Each row below holds a small network's activations on one record, seen along a few directions.
Records have a field called Miz. Each example row is followed by its value.
Records without Miz are marked none.
Other fields move the rows too, some of them a lot.
(in the rows, 500 means zero)
Strong random noise was added to every row along 13 fixed directions; ignore it. To show where, here is one row again and again, with new noise each time:
[531 639 492 421 588 461 546 512 415 387 562 318 330 628 573 536 605 360
 575 526 496 541 545 568 394 526 565 640 465 453 460 530 695 704 632]
[592 443 435 366 612 463 424 487 481 767 488 599 441 609 640 631 427 546
 420 410 460 389 523 377 538 321 576 601 457 343 451 585 505 359 385]
[669 457 395 399 706 345 521 403 499 630 490 384 407 690 573 687 390 518
 342 494 456 508 581 470 394 405 532 550 289 557 448 515 616 450 500]
[583 408 573 545 477 468 454 538 504 529 452 470 446 621 596 610 439 469
 591 418 527 419 475 406 587 580 522 481 545 494 432 521 525 505 479]
[384 615 605 685 355 506 433 482 557 285 335 477 591 447 528 473 608 510
 575 459 554 565 456 413 388 464 564 357 587 550 561 509 349 565 395]
[294 520 502 420 562 448 492 570 370 541 636 437 391 679 365 732 537 524
 436 540 558 406 515 528 458 566 606 671 630 277 671 533 570 649 615]
[547 735 426 440 423 554 579 553 574 591 423 503 459 628 774 645 473 415
 716 480 535 744 305 381 453 460 488 437 535 411 451 584 538 475 509]
[603 562 447 521 547 261 452 439 443 641 299 440 478 702 603 661 503 633
 440 555 414 366 407 309 400 527 562 508 468 451 510 448 554 560 374]
[405 458 622 536 418 534 486 488 555 390 631 576 584 473 500 433 504 504
 344 415 497 394 505 384 498 391 645 616 590 393 650 588 432 461 498]
[339 467 549 623 402 627 444 435 572 465 601 531 525 411 451 620 569 560
 426 534 545 694 418 574 470 517 376 410 567 530 596 536 324 471 431]
[507 491 591 479 473 383 563 556 479 466 611 580 397 636 521 447 444 516
 400 304 478 382 670 415 480 463 681 572 572 527 633 492 529 438 656]
[580 538 494 446 460 480 739 519 686 353 630 557 666 429 548 276 246 383
 368 354 535 600 556 406 472 346 634 529 430 577 574 572 523 327 649]
[501 500 395 627 620 502 438 565 324 628 419 361 419 727 593 812 409 513
 445 580 460 562 276 599 507 468 463 521 452 471 568 442 410 502 549]
[478 363 578 704 406 381 390 489 478 572 381 527 592 523 427 565 427 643
 446 493 429 269 356 381 625 679 459 419 613 481 620 393 427 532 348]
[626 536 460 482 567 468 435 601 410 613 347 510 438 483 586 365 396 370
 719 332 400 296 505 504 693 498 513 496 500 412 427 437 641 545 434]

[484 411 466 525 561 463 447 474 583 596 534 523 661 555 440 494 279 500
 364 485 343 315 448 419 658 465 517 502 415 421 711 460 654 423 474]
b1
[554 356 596 572 431 346 686 518 615 391 465 453 606 739 446 693 170 555
 393 439 641 555 605 334 453 636 625 333 491 754 597 494 494 389 688]
b6
[378 560 503 506 457 554 352 383 644 580 392 513 573 482 482 637 568 538
 583 515 461 556 469 375 460 458 431 354 497 448 584 535 571 536 297]
b3
[383 411 568 507 415 598 500 534 532 473 609 532 533 524 437 643 485 492
 501 499 571 496 460 462 579 511 511 520 594 404 621 617 482 497 524]
b14
[457 504 403 598 403 523 546 608 371 642 501 506 466 490 458 599 479 562
 600 670 539 610 153 638 638 785 285 469 655 469 412 387 382 555 550]
b2
[585 442 678 489 447 462 542 434 591 379 728 528 428 617 595 433 529 458
 396 397 405 418 639 398 522 501 595 616 491 555 607 545 665 463 655]
b13
[561 431 527 334 522 345 679 380 718 251 614 428 674 502 446 473 464 485
 275 574 722 566 685 328 284 406 682 610 367 597 395 660 576 439 585]
b4
[544 571 459 565 604 377 386 486 453 506 301 434 416 520 500 441 548 489
 566 440 422 420 614 526 446 468 509 387 387 620 468 350 543 494 431]
b7
[661 416 610 403 375 582 480 488 477 555 676 644 360 422 728 369 749 513
 535 570 530 549 535 476 545 620 421 650 613 503 200 591 466 461 471]
b7
[445 376 502 516 613 494 466 518 496 390 546 471 574 504 451 454 435 434
 320 424 554 401 592 510 516 268 682 614 383 496 526 538 412 400 571]
b15
[651 629 350 351 598 402 588 420 521 586 382 567 422 426 579 409 521 562
 484 456 477 619 656 496 328 338 490 450 379 579 354 499 487 404 421]
b8
[260 331 535 432 582 553 466 525 448 495 730 489 453 396 160 560 555 549
 392 538 618 484 687 708 518 584 446 579 553 447 584 509 484 570 558]
b11
[414 689 540 520 418 494 413 336 632 495 529 535 466 489 519 467 700 578
 469 438 302 568 604 444 373 439 483 417 460 558 697 480 613 526 438]
none
[602 656 359 418 543 463 669 512 531 537 524 560 525 426 560 292 408 463
 483 498 409 596 522 543 487 472 460 506 408 553 501 460 590 423 566]
b10
[499 540 511 650 523 538 311 477 349 498 388 492 434 390 536 313 699 501
 531 519 334 361 494 636 573 456 449 540 498 485 507 377 467 603 353]
b9
[448 263 518 565 599 335 333 598 370 734 455 655 342 604 306 542 388 663
 421 269 470 175 751 508 653 493 579 402 529 573 587 323 390 320 495]
b11
[444 619 405 413 515 371 478 641 342 693 306 605 447 758 595 738 536 683
 529 575 627 511 519 374 378 459 647 510 615 398 456 524 340 444 499]
b10
[580 444 442 483 484 411 545 513 472 596 562 686 496 416 528 286 553 623
 400 571 477 507 631 531 510 591 466 552 499 595 392 451 495 400 533]
b1
[442 724 443 363 476 461 585 634 422 509 499 524 299 507 508 440 633 396
 805 483 616 632 629 603 494 621 505 503 607 464 392 490 640 646 663]
b13
[552 419 352 403 625 543 577 587 365 700 662 576 395 437 457 467 474 500
 440 620 568 630 585 761 592 566 363 627 465 511 348 455 491 445 601]
b9
[451 590 458 380 542 416 648 414 662 352 659 352 544 517 384 481 485 399
 504 568 501 539 465 462 406 627 478 567 421 464 537 502 774 631 601]
b2
[423 460 594 421 490 493 532 491 542 412 484 414 556 473 344 582 490 438
 591 533 594 416 535 456 513 629 523 517 595 390 499 601 609 679 468]
b12
[513 522 497 575 572 355 358 481 339 555 317 492 442 681 551 613 574 649
 377 499 363 320 548 426 417 323 640 539 458 492 637 458 434 485 404]
b14
[473 790 364 270 556 438 678 409 513 556 689 477 525 516 525 438 560 498
 359 666 384 554 428 468 324 452 571 719 457 301 655 543 778 646 580]
b6
[357 451 509 581 431 607 432 414 573 538 522 514 603 384 432 571 537 525
 505 565 485 586 367 539 567 554 355 418 496 464 562 491 457 500 375]
b15
[557 683 255 305 632 462 566 517 522 604 338 471 586 381 531 446 447 431
 648 604 593 640 470 573 464 375 459 495 379 414 318 530 587 460 415]
b4
[553 333 406 448 601 541 484 478 617 615 357 419 541 412 384 661 321 438
 660 467 655 608 595 598 619 552 324 266 399 574 312 501 488 436 360]
b5
[639 452 600 439 470 644 387 422 600 503 474 581 474 387 720 378 627 408
 598 385 494 475 590 397 572 315 496 512 464 449 295 617 491 434 310]
b5
[547 507 525 617 370 375 697 663 271 424 645 524 354 584 473 393 514 605
 413 554 505 517 392 619 502 772 499 606 699 592 578 331 372 540 836]
b8
[341 525 414 382 556 392 493 469 511 590 484 494 670 413 248 490 417 548
 432 625 492 287 492 441 513 543 532 580 519 280 641 489 621 629 406]
b12
[413 330 494 678 557 400 444 448 475 442 424 373 643 565 302 658 370 610
 262 577 477 402 441 481 491 534 525 459 467 575 683 424 396 520 495]
b3

Here are new rows. What is Miz for each?
[457 618 466 448 589 522 507 494 442 447 674 529 332 383 455 222 641 396
 499 377 400 505 677 726 500 391 495 595 413 521 546 421 604 529 636]
b15
[531 620 625 530 393 428 545 580 494 301 440 454 506 586 611 379 605 448
 591 467 508 388 497 351 420 502 701 582 581 464 465 517 551 634 576]
b11
[292 660 465 462 454 608 459 505 457 459 537 582 450 401 461 464 739 531
 537 537 541 680 561 595 359 422 519 519 593 440 558 539 403 537 520]
b3
[464 523 451 577 498 399 609 641 462 319 398 420 738 561 468 352 324 409
 464 577 532 356 416 414 525 500 712 596 493 480 598 467 568 566 641]
b1
[471 371 516 596 506 433 436 513 491 546 404 514 450 550 405 655 468 605
 500 467 590 489 565 513 491 565 469 377 525 622 465 454 315 433 478]
b12
[440 543 351 448 513 491 570 620 432 597 345 525 599 317 339 421 403 450
 682 568 590 519 487 617 639 642 386 392 565 424 428 405 515 592 450]
b5
[472 487 539 462 490 336 675 484 523 297 649 359 582 559 329 449 447 490
 343 584 572 422 588 430 400 651 617 629 500 530 578 516 656 644 663]
b10
[405 442 576 654 502 719 303 437 359 474 584 577 500 433 606 528 708 535
 299 545 402 513 411 608 508 240 509 649 499 425 575 564 247 436 418]
b13
[513 438 529 551 485 392 564 570 392 414 604 472 526 537 455 388 555 545
 379 668 519 382 422 479 494 642 572 688 554 459 474 439 482 575 620]
b11
[480 449 393 427 660 504 364 436 518 572 394 456 578 496 483 597 541 499
 477 627 541 502 590 507 453 386 505 509 352 454 371 570 559 520 336]
b1
[425 662 556 527 383 250 586 444 605 372 329 535 636 510 402 351 525 596
 527 426 475 414 602 302 356 552 654 372 541 559 642 400 562 541 456]
b15
[512 467 508 512 522 706 425 593 542 538 453 522 560 413 567 461 326 291
 712 308 506 471 433 532 723 384 469 437 490 399 492 562 543 441 442]
b6
[462 518 430 350 560 623 432 352 627 650 726 552 388 541 609 659 598 498
 435 504 442 644 456 478 455 361 404 561 386 419 468 597 565 379 455]
b2
[462 374 542 420 449 538 643 572 526 474 640 585 511 459 380 490 373 504
 482 462 696 581 630 562 546 606 525 515 611 537 453 573 420 440 636]
b6
[359 564 401 391 592 494 443 484 607 537 440 567 589 266 233 343 434 430
 584 369 534 442 724 551 530 407 490 340 419 483 541 432 576 448 382]
b7
[466 541 427 424 562 402 499 494 416 615 425 619 565 444 433 452 533 618
 414 553 507 447 605 505 444 407 571 574 518 416 492 495 436 455 412]
b13
